A small network was shown many inputs. Here are its activations along a few directions, one row for each input.
In each table, some parts of the input vary, and every possible input appears once, in random order.
A made-up example of a description, with smaller parts first: one of 6 places along a line, together with either a single point or (one of 2 separate values, together with one of 5 places around a ring) or one of 11 places along a line.
Shared parts are said once, and a part with two or three values counts as separate values.

Other details of the inputs shift rows strongly along three fixed directions, in all tables alike. That doesn't count.

A family of inputs:
row 1: [ 18 -17  14  73  -6  36   5  35  11  32  47  12]
row 2: [ 14   2  -1 -22  -7   2 -17 -35  -4 -12  -4  12]
row 3: [-19   4  -8  -8   5  -3 -22   2  -1 -14  -2  -7]
row 4: [-25  -2 -12  -1   5  -1   7  29  -8  -6 -18 -23]
row 5: [ -5   0  -3 -10   6  -4 -24 -14  -7 -10  -5   1]
row 6: [  3  16   8 -13   3 -11   7 -18  -2  -1  -7  12]
row 7: [  3  -5  -2 -13  -3 -17   0   3 -22   6   0  -8]
row 8: [ -6 -34  26   7 -82  -2  26  66 -28 -22  11  29]
row 9: [  0   2  -3 -13   2  -9  -2   6 -19   1   3 -20]
row 10: [-24   3   4  -8   7 -12   5   7  -1  -6  -1 -12]
row 11: [-19   1  -7  -1  -1 -11 -20   0   3  -6 -12  -1]
row 12: [  0  12  -8 -10  -9 -18   5  12  -9  12  -5   2]
row 13: [-22  -2 -14  10   3  -8  11  23   0   5 -30 -15]
row 14: [ 31   3   0 -24 -10  -7   6 -33 -15   4   0   4]
row 15: [ -1  11 -19  50  50  42   2   7  25  17   4 -21]
row 16: [ 30  -1   3 -19  -8   6  12 -32 -15 -10 -20   6]
row 17: [ 31  -5  13 -24  10  -1  -2 -20  -3 -17 -17   4]
row 18: [ 15   5  -8 -16  -7  -8   8 -20   0  16  -2  -8]
row 19: [-19   0  -4 -12  -2  -4 -22   6  -7 -16  -1  -7]
row 20: [  9   9   0  -9  -7  -2  10   1 -12  -4 -25   6]
row 21: [ 10   4  -3 -19  -7   2 -16 -33   5  -4  -5   5]
row 22: [-16   4 -11 -10 -19 -13 -12   6   1 -17  -3   6]
row 23: [ 29 -41  46  39 -46  38  13  38 -27  -7  32  33]
row 24: [ -9  10  -4  -7  -1 -14  13  -9   6  -7  -2   2]
row 25: [ 95   3  40  39  24  69   1 -91  16  14  45  30]
row 26: [ 41  -3  16 -33   5 -12 -10 -27  -8  -6   2   5]
row 27: [-15   6 -14  -4   9 -12  -1  16  -6   8   1 -23]
row 28: [-12  -6  13 -13   0 -16   6  -4 -11  -5  -3   0]
row 29: [ -8  -3  -3 -17  11 -10 -29   1  17 -12  -1   6]
row 30: [  7   6   9 -14  33  -9  -5 -25  22  -3  -2   0]
row 31: [-28   0 -10  -7   0 -13  17   4  13   6  -5  -1]
row 32: [-43  37 -55  68  77  35 -19  16  70  42   7 -17]
row 33: [ -8 -35  17  47 -52  34  26  64   8  14  27  21]
row 34: [-20   0   9 -12   4 -10   4   5  -8  -9   0 -12]
row 35: [-43   0  -6   8   4 -23  12  22  11   9 -12 -11]
row 36: [  4  17 -23  -2   7 -14   7  -6   2   8  -1 -11]
Description of these inputs: one of 4 separate values, together with either a single point or one of 8 places along a line.
Q: Changing only the choice among 4 separate values turns row 11 into row 35. The same change can be made to row 5. Which row results?
A: row 28
Q: Change only the choice among 4 separate values in row 33. List by row number the other rows that result.
A: row 18, row 21, row 25
Q: List by row number the other rows that have the choice among 4 separate values in common with row 27.
A: row 1, row 7, row 9, row 12, row 14, row 18, row 26, row 36
Q: Start at row 33 and move only the place on the line of 8, one step at a time. The first step leads to row 16. Which rows follow, in order?
A: row 8, row 20, row 13, row 23, row 15, row 4
